A small network was shown many inputs. Here are its activations along a few directions, one row for each input.
Each table varies a few parts of the input and shows all the possible inputs, shuffled.
Descriptions start from the smaller parts, as in this example, which fits no table here: ring(5) and (point or line(9) or (values(3) and line(6))).
Shared parts are said once, and a part with two or three values counts as separate values.

Other details of the inputs vary at random and push rows far along two fixed directions, the same in every table; ignore that.

A family of inputs:
x1: -18	-3	-17	-39	28	20	0	-23	-7	1	27	-15	12	8	6	-28
x2: -9	-23	16	-22	-16	12	33	-2	35	5	-39	2	-53	-34	9	57
x3: -8	-4	-9	-42	28	25	0	-25	-14	3	25	-15	8	5	4	-32
x4: 5	-22	34	86	-30	-25	-19	41	-20	6	-16	32	47	32	-2	31
x5: -11	3	-27	-21	23	8	-8	-19	-13	13	28	-27	-2	7	11	-29
x6: 13	1	12	-21	-20	-15	35	13	50	-11	-42	-2	-55	-45	-5	36
x7: -14	13	-22	-31	21	26	-2	-35	-15	10	16	-2	5	12	9	-27
x8: -10	-9	37	76	-35	-14	-13	26	-29	-1	-14	44	52	21	-3	42
x9: 17	-13	38	79	-32	-22	-20	35	-40	9	-17	31	37	24	-6	40
x10: -6	-3	7	-17	-20	-21	34	21	55	-15	-31	-5	-53	-48	-5	35
x11: -6	-8	-27	-23	28	12	-5	-12	-5	11	25	-24	2	11	12	-37
x12: 10	25	-16	-31	20	0	-4	-15	-10	-20	25	-17	-1	-8	-4	-49
x13: 9	-8	34	83	-37	-23	-21	34	-32	12	-17	35	37	33	-4	39
x14: 20	27	9	30	0	-18	-17	15	-42	-15	20	16	51	10	-15	-37
x15: -2	0	-12	-43	31	25	-2	-30	-15	5	17	-9	9	11	4	-29
x16: -18	-19	2	-5	-19	1	31	-3	48	10	-29	-11	-57	-29	6	56
x17: -16	-22	5	-6	-17	-7	23	4	50	14	-33	-17	-60	-25	13	51
x18: 3	-10	3	28	9	-1	-26	13	-30	4	29	13	53	30	-1	-15
x19: -3	30	-27	-27	21	1	-9	-8	-2	-18	22	-17	4	-8	-6	-45
x20: 11	3	10	-19	-19	-7	27	15	51	-16	-43	-6	-58	-43	-6	39
x21: -16	-24	3	-9	-19	2	34	5	41	6	-22	-14	-57	-34	5	57
x22: -11	1	9	25	7	2	-21	-4	-32	1	18	18	58	35	-2	-14
x23: 6	39	-28	-28	15	6	-11	-19	-1	-10	12	-10	3	4	-7	-47
x24: -5	-29	13	-12	-18	-1	26	11	36	13	-29	-19	-65	-34	9	49
x25: -5	14	-29	-19	19	20	-2	-34	-15	15	21	-12	-3	14	3	-25
x26: 12	-2	13	-21	-21	-14	30	10	49	-21	-39	-4	-60	-40	-3	38
x27: 14	-20	38	73	-28	-17	-21	39	-17	7	-13	46	46	34	-7	38
x28: 5	-22	37	77	-27	-21	-22	39	-12	4	-9	40	51	29	-5	38
x29: 4	-9	-19	-26	28	17	-5	-14	-12	13	22	-24	-2	7	10	-40
x30: -11	5	-16	-38	27	23	-3	-31	-7	8	17	-5	8	19	5	-30
x31: -2	32	-26	-24	17	-9	-5	-19	5	-9	15	-11	8	-5	-5	-48
x32: 7	23	1	31	-1	-22	-24	13	-35	-26	24	15	48	16	-13	-31
x33: 9	36	-26	-29	14	-3	-3	-20	-1	-6	13	-6	6	2	-6	-49
x34: -4	35	-29	-23	18	0	-13	-17	5	-14	14	-15	6	-3	-6	-46
x35: -1	-21	8	-12	-17	7	33	-2	35	10	-34	-9	-62	-32	2	58
x36: 1	-16	45	68	-35	-7	-10	32	-41	-2	-9	40	47	12	-6	40
x37: 8	31	-19	-29	22	7	-7	-10	-9	-16	21	-18	1	-10	-7	-48
x38: 19	-6	4	34	9	0	-26	8	-46	11	12	11	47	36	0	-23
x39: -2	29	-26	-25	16	-7	-10	-22	4	-19	18	-13	4	0	-3	-47
x40: 8	33	-26	-30	14	-1	-8	-23	-2	-15	16	-8	1	6	-4	-48
x41: -9	-15	37	71	-35	-12	-10	34	-35	-5	-7	40	52	15	-4	44
x42: -3	-30	6	-12	-15	1	27	10	53	15	-40	-7	-61	-16	12	44
x43: 10	-5	-18	-35	34	20	-10	-21	-6	12	20	-11	3	11	6	-31
x44: 0	-40	18	-21	-10	6	25	16	51	8	-25	-8	-54	-31	7	48
x45: -2	5	-22	-22	21	22	0	-27	-23	11	29	-22	-3	0	2	-27
Each input here is: ring(5) and (values(3) or ring(6)).
Q: The inputs of x30 and x3 match in every part but the ring(5) part. If x7 is changed in the same way as x30 into x3, which row does it become?
A: x36
Q: The inputs of x37 and x19 match in every part but the ring(5) part. If x14 is changed in the same way as x37 into x19, which row does it become?
A: x10
Q: List by row number the other rows that have the ring(5) part in common with x28.
A: x4, x8, x16, x17, x22, x31, x34, x39

A family of inputs:
x46: -9	12	-12	-72	4	18	40	-38	28	-5	-21	-30	-75	-38	7	2
x47: -8	-16	-21	-64	24	1	26	-5	67	2	-14	-43	-60	-38	14	-15
x48: -30	-11	5	-32	-15	11	33	-13	47	-16	-26	16	-29	-25	3	45
x49: 38	0	18	59	-6	-27	-40	42	-35	-5	20	29	71	45	-18	-28
x50: -24	17	-10	-13	9	11	-10	-26	-20	-22	25	3	32	17	-3	-24
x51: 24	-9	-2	-11	-6	-9	16	14	43	-5	-32	-20	-58	-35	-3	23
x52: -13	-27	17	-29	-3	-7	26	14	41	-4	-17	-13	-36	-40	8	31
x53: 9	11	-16	-13	33	-10	-34	-1	-9	0	28	-8	41	31	4	-69
x54: -16	-17	-11	-2	30	40	-25	-39	-55	34	38	-10	36	48	14	-28
x55: 12	0	36	51	-45	-30	16	25	-14	-4	-30	23	-5	-16	-8	50
x56: -10	-2	5	-29	26	18	-7	-11	-20	-6	16	15	45	10	4	-32
x57: -2	-22	-27	18	27	13	-19	-13	-26	41	20	-21	16	41	17	-19
x58: -24	26	-45	-51	38	14	-4	-49	-9	-9	50	-25	10	1	5	-56
x59: -5	-36	-16	-10	9	8	2	-5	35	42	-14	-22	-43	20	25	26
x60: 10	-29	54	34	-31	-7	11	44	-2	-17	-20	27	7	-8	-16	52
x61: 16	25	-6	-18	27	22	-23	-23	-52	-15	30	-5	31	16	-8	-45
x62: 33	15	17	68	-12	-15	-42	33	-66	-13	17	23	61	26	-13	-18
x63: -6	23	-24	2	13	-14	-24	-12	9	-9	21	2	22	29	-1	-40
x64: -12	-57	49	50	-35	18	13	15	4	36	-34	37	5	15	14	90
x65: -24	-41	-33	-51	20	32	22	-25	37	43	-3	-47	-80	-15	32	17
x66: -12	23	-22	-6	-6	-7	15	-8	41	2	-18	-16	-37	-23	-4	7
x67: -8	52	-54	-40	33	5	-19	-42	10	6	28	-22	-1	15	-2	-68
x68: -2	-7	43	47	-9	-10	-27	28	-51	-18	8	33	78	30	-8	-4
x69: -8	34	13	53	-19	2	-24	-2	-59	-8	10	53	90	34	-18	-1
x70: 24	-12	41	47	-32	-20	2	36	-9	-12	-22	21	-2	-19	-12	57
x71: 8	-1	42	37	-43	-11	21	18	-12	-7	-44	45	6	-8	-8	54
x72: 11	25	-28	-66	48	40	-5	-46	-25	-5	29	-9	6	-1	1	-54
x73: 10	8	-37	-52	42	20	-7	-13	-12	0	47	-35	-2	-3	3	-72
x74: 26	-33	37	54	-34	-30	11	61	26	-6	-31	16	-6	-13	-14	48
x75: 12	-2	34	58	-55	-33	13	41	-1	-6	-43	21	-20	-18	-4	51
x76: -19	46	-22	-13	14	20	-17	-38	-42	-10	31	0	42	20	-9	-42
x77: 24	5	27	53	-45	-42	0	33	13	-1	-43	25	-11	4	-9	34
x78: -4	36	9	68	-18	-17	-28	6	-61	-6	23	32	77	26	-18	-4
x79: 7	-27	14	-26	-4	-1	32	18	36	-3	-7	-12	-45	-41	-4	33
x80: -30	2	-33	-58	8	8	27	-21	59	-11	-2	-33	-68	-37	14	-1
x81: -13	41	-27	7	3	2	-15	-13	-20	-2	21	-5	18	5	-3	-32
x82: 35	20	-15	-2	16	-8	-31	-1	-10	-4	12	-6	11	18	-7	-41
x83: -11	-25	10	-23	-7	-7	20	25	46	-5	-22	-16	-43	-36	12	20
x84: -8	28	-35	5	26	-7	-23	-20	-15	-10	35	-9	38	26	-1	-60
x85: 6	13	-31	-52	8	-3	34	-24	47	6	-24	-41	-81	-39	7	-14
x86: 2	-28	21	-39	-1	18	37	10	38	-5	-20	11	-35	-32	-3	36
x87: -10	-59	38	62	-34	-5	7	25	-3	37	-23	17	-8	6	9	88
Q: Describe the family of inputs behind these rows.
A: line(6) and (point or ring(6))
Q: The inputs of x64 and x57 match in every part but the line(6) part. If x72 is changed in the same way as x64 into x57, which row does it become?
A: x51
Q: Change only the line(6) part in x83. List by row number the other rows that result.
A: x47, x52, x53, x56, x68

A family of inputs:
x88: 3	-9	26	31	-27	-13	7	24	5	-7	-23	19	0	-7	-6	38
x89: -9	-1	-13	-41	4	8	22	-14	36	1	-12	-20	-49	-27	6	8
x90: -4	10	-17	-22	14	6	0	-15	2	0	11	-13	-6	-2	3	-22
x91: -3	-8	1	-20	-5	0	19	2	30	-2	-16	-9	-35	-23	2	18
x92: 5	-5	25	40	-23	-15	-5	25	-7	-8	-13	22	19	4	-8	27
x93: 2	18	-23	-15	25	8	-15	-20	-22	2	28	-9	23	15	0	-47
x94: -2	-4	8	0	-13	-4	11	7	17	-4	-17	4	-18	-12	-1	22
x95: -1	-8	-1	-17	-5	-2	17	1	32	1	-17	-10	-38	-20	3	19
x96: 11	11	5	32	2	-7	-24	8	-43	-3	19	15	51	27	-7	-25
x97: 10	6	14	45	-9	-11	-22	18	-35	-6	10	22	49	23	-9	-6
x98: 6	1	10	31	-10	-11	-11	14	-15	-2	-1	11	20	11	-4	4
x99: -5	3	-12	-35	11	7	11	-14	16	-2	2	-15	-23	-15	4	-10
x100: -1	19	-25	-27	25	12	-8	-26	-14	1	24	-13	9	8	1	-43
x101: 4	13	-1	12	5	0	-15	-2	-27	-5	15	8	32	15	-5	-20
x102: -2	-5	8	1	-11	-6	10	7	19	-2	-16	2	-17	-12	-1	21
x103: -1	25	-40	-46	42	19	-14	-37	-20	2	40	-24	13	13	4	-71
x104: -8	-37	24	27	-16	5	5	14	3	20	-18	12	-3	7	9	49
x105: 5	4	1	9	0	-4	-8	3	-10	-2	4	4	13	8	-2	-9
x106: 6	1	15	43	-15	-14	-13	20	-21	-3	-1	19	31	14	-7	7
x107: -15	-25	-11	-30	16	25	11	-21	10	23	6	-17	-25	1	15	9
x108: 1	-6	3	-9	-5	-2	10	5	21	-2	-12	-5	-24	-15	1	15
x109: -3	-4	3	-9	-7	-2	11	3	21	-4	-13	-2	-22	-13	1	15
Q: Describe the family of inputs behind these rows.
A: values(2) or (line(4) and line(5))
Q: Change only the line(5) part in x91. List by row number the other rows that result.
A: x93, x97, x103, x106
Q: Change only the line(4) part in x105. List by row number the other rows that result.
A: x94, x103, x109

A family of inputs:
x110: 19	25	-25	-66	37	12	-1	-16	10	-18	19	-24	-10	-11	1	-64
x111: 16	23	9	24	2	-21	-18	22	-27	-25	28	13	67	22	-6	-43
x112: -25	26	9	-41	-19	13	41	-22	29	-28	-31	14	-35	-53	-14	35
x113: -9	-9	2	49	-7	-1	-20	6	-28	25	4	6	30	36	12	2
x114: 11	-2	-26	-64	56	40	-10	-37	-17	14	44	-37	16	21	24	-61
x115: -8	17	-19	-18	-3	-15	7	-1	51	-13	-7	-12	-33	-18	-4	3
x116: -3	6	16	47	-41	-40	1	31	26	-12	-39	11	-22	-14	-8	37
x117: 23	-16	19	48	0	4	-27	19	-59	16	24	9	54	29	4	3
x118: 4	-30	6	26	-14	-3	4	3	5	32	-22	3	-27	4	3	36
x119: -3	-30	22	35	6	-5	-15	20	-30	6	16	20	52	30	2	-1
x120: 23	-2	19	29	-21	-24	0	37	-5	-17	-19	11	-11	-22	-25	16
x121: -32	-32	-28	-48	13	21	23	-20	65	26	-15	-25	-69	-18	13	28
x122: -39	-21	34	-1	-30	21	26	-14	-5	-5	-28	37	-12	-15	-6	72
x123: 23	45	-40	-19	21	-3	-11	-28	-13	-2	24	-26	1	9	2	-63
Q: The inputs of x111 and x119 match in every part but one. If x116 is changed in the same way as x111 into x119, which row does it become?
A: x113
Q: Describe the family of inputs behind these rows.
A: values(2) and (point or ring(6))
Q: Change only the values(2) part in x123. List by row number the other rows that result.
A: x118
